A =
[[125 125 127 135 124 130]
 [127 128 128 128 128 128]
 [128 128 128 128 128 128]
 [120 120 127 149 116 133]
 [137 135 129 107 141 123]
 [126 125 128 134 124 130]
 [137 135 128 106 141 124]
 [134 133 129 113 136 125]]
Rows and columns are counted from 1.
row 1 col 1: 125
row 2 col 3: 128
row 5 col 4: 107
row 3 col 6: 128
row 7 col 3: 128
row 1 col 4: 135
row 7 col 4: 106
row 6 col 5: 124
row 6 col 6: 130
row 5 col 3: 129
row 7 col 1: 137
row 4 col 5: 116
row 8 col 6: 125
row 4 col 4: 149
row 7 col 2: 135
row 3 col 3: 128
row 2 col 2: 128
row 4 col 2: 120
row 5 col 1: 137
row 6 col 3: 128
row 5 col 6: 123

arr =
[[133 108 131 106 121 136 130 127 116 130 129]
 [115 110 134 118 131 122 131 124 157 143 157]
 [119 116 114 111 121 142 137 121 135 148 136]
 [113 108 135 123 127 123 132 121 154 144 157]
 [134 122 138 139 122 123 147 119 133 127 140]
 [115 131 135 140 139 112 141 128 151 135 157]
 [122 123 120 114 139 133 136 138 123 139 143]
 [141 113 138 121 126 128 131 128 126 119 133]
 [143 112 143 151 122 126 145 122 127 120 144]
 [119 127 135 127 144 123 136 142 139 127 145]
 [124 131 135 123 139 120 130 137 143 125 142]
 [148 117 137 127 128 131 132 133 117 111 126]
 [134 116 117 100 132 134 115 132 132 133 133]
 [135 119 136 143 132 123 138 128 135 123 146]]
Rows and columns are counted from 1.
row 1 col 1 => 133
row 9 col 2 => 112
row 9 col 3 => 143
row 14 col 8 => 128
row 3 col 3 => 114
row 4 col 3 => 135
row 4 col 9 => 154
row 6 col 7 => 141
row 8 col 11 => 133
row 5 col 5 => 122
row 3 col 5 => 121
row 2 col 8 => 124
row 8 col 2 => 113
row 2 col 6 => 122
row 2 col 2 => 110
row 3 col 4 => 111
row 11 col 10 => 125
row 9 col 10 => 120
row 3 col 1 => 119
row 13 col 5 => 132
row 10 col 10 => 127
row 4 col 4 => 123
row 8 col 10 => 119
row 9 col 4 => 151
row 5 col 10 => 127
row 5 col 2 => 122
row 14 col 1 => 135
row 4 col 11 => 157
row 2 col 10 => 143
row 8 col 9 => 126
row 5 col 11 => 140
row 1 col 11 => 129
row 1 col 10 => 130
row 6 col 6 => 112
row 10 col 1 => 119
row 1 col 4 => 106

x =
[[131 119 120 124 123 130 120 124 135 125 125 131]
 [129 132 132 118 102 131 141 111 129 112 126 125]
 [125 129 132 117 123 127 109 120 134 110 127 131]
 [138 130 133 125 125 128 122 128 125 133 128 126]
 [129 121 139 133 121 121 122 126 125 123 128 127]
 [126 127 130 125 129 130 124 126 130 119 129 130]
 [130 126 128 125 116 124 135 127 131 130 128 129]
 [125 127 133 115 122 131 133 121 129 131 130 138]
 [117 126 124 130 118 134 125 128 125 124 130 136]]
Indices start at 1.
(1, 1): 131
(2, 3): 132
(7, 6): 124
(4, 7): 122
(7, 11): 128
(7, 9): 131
(7, 1): 130
(3, 5): 123
(3, 9): 134
(3, 6): 127
(8, 5): 122
(8, 7): 133
(3, 12): 131
(3, 3): 132
(1, 5): 123
(5, 10): 123
(1, 2): 119
(8, 9): 129
(1, 9): 135
(5, 8): 126
(9, 5): 118
(1, 3): 120
(2, 9): 129
(6, 2): 127
(5, 12): 127
(1, 11): 125
(2, 5): 102
(6, 11): 129

W =
[[106 139 119 137 109 109 151 135 112 122 139 139 105 105 111 153]
 [147 115 136 106 102 105 106 145 122 133 111 151 121 125 110 139]
 [150 129 147 132 136 148 143 113 136 125 131 137 133 103 141 149]
 [137 116 125 133 150 130 118 112 148 111 117 139 103 115 120 106]
 [108 136 112 119 132 143 109 121 124 104 131 114 147 109 102 111]
 [131 149 132 103 135 144 141 148 138 124 149 122 131 132 117 116]
 [116 121 143 144 153 111 114 120 125 153 132 149 118 109 108 125]
 [124 107 141 149 121 115 123 154 117 113 150 103 138 118 146 151]]
Rows and columns are counted from 1.
(1, 1)	106
(7, 1)	116
(3, 1)	150
(2, 14)	125
(5, 11)	131
(6, 11)	149
(6, 15)	117
(5, 14)	109
(7, 15)	108
(6, 4)	103
(5, 4)	119
(5, 15)	102
(7, 8)	120
(1, 13)	105
(1, 8)	135
(1, 6)	109
(5, 2)	136
(1, 3)	119
(4, 4)	133
(8, 10)	113
(3, 8)	113
(8, 6)	115
(4, 15)	120
(1, 10)	122
(7, 12)	149
(7, 7)	114
(5, 6)	143
(1, 14)	105
(1, 16)	153
(5, 10)	104
(2, 5)	102
(3, 15)	141
(4, 5)	150
(6, 12)	122
(5, 13)	147
(8, 8)	154
(4, 1)	137

a =
[[117 128 142 128 133 120 152 132 145]
 [131 119 119 125 121 138 133 123 129]
 [117 126 122 124 133 127 134 129 138]
 [133 109 135 117 118 134 135 122 120]
 [132 122 147 135 125 123 149 128 138]
 [127 120 132 117 132 129 133 134 133]
 [126 116 147 137 126 112 143 120 141]
 [118 130 142 135 140 114 137 135 152]]
Rows and columns are counted from 1.
(1, 1): 117
(5, 7): 149
(2, 3): 119
(1, 2): 128
(3, 3): 122
(6, 8): 134
(8, 5): 140
(5, 6): 123
(2, 9): 129
(4, 2): 109
(1, 4): 128
(8, 7): 137
(5, 3): 147
(7, 5): 126
(8, 8): 135
(2, 1): 131
(1, 8): 132
(6, 7): 133
(7, 8): 120
(5, 5): 125
(6, 4): 117
(3, 5): 133
(4, 9): 120

data =
[[128 124 129 129 127 135 129 126 116 127 136 124 125 129 131 129]
 [129 124 128 127 133 128 123 130 128 126 130 130 126 126 128 132]
 [131 126 131 133 129 127 129 126 129 129 128 129 127 126 127 125]
 [110 119 123 136 136 120 111 118 139 113 127 139 105 128 127 124]
 [133 132 130 127 135 128 126 129 125 128 128 125 123 132 122 129]
 [126 125 138 141 129 120 119 126 132 125 122 133 127 125 132 127]]
Indices start at 1.
(1, 1): 128
(6, 12): 133
(1, 16): 129
(3, 2): 126
(6, 9): 132
(5, 1): 133
(5, 8): 129
(3, 13): 127
(6, 16): 127
(2, 6): 128
(2, 8): 130
(4, 2): 119
(5, 7): 126
(4, 14): 128
(5, 5): 135
(6, 15): 132
(6, 4): 141
(6, 8): 126
(1, 7): 129
(6, 13): 127
(4, 16): 124
(2, 3): 128
(3, 10): 129
(1, 15): 131
(3, 5): 129
(4, 10): 113
(4, 8): 118
(3, 9): 129
(2, 7): 123

B =
[[118 150 125 108 108 155 145 123 136 126 120 113 126 119 134]
 [104 118 118 119 139 153 120 123 124  99 114 125 125 135 131]]
Indices start at 1.
(1, 1) = 118
(1, 10) = 126
(1, 12) = 113
(2, 12) = 125
(2, 10) = 99
(1, 6) = 155
(2, 2) = 118
(1, 9) = 136
(2, 9) = 124
(2, 1) = 104
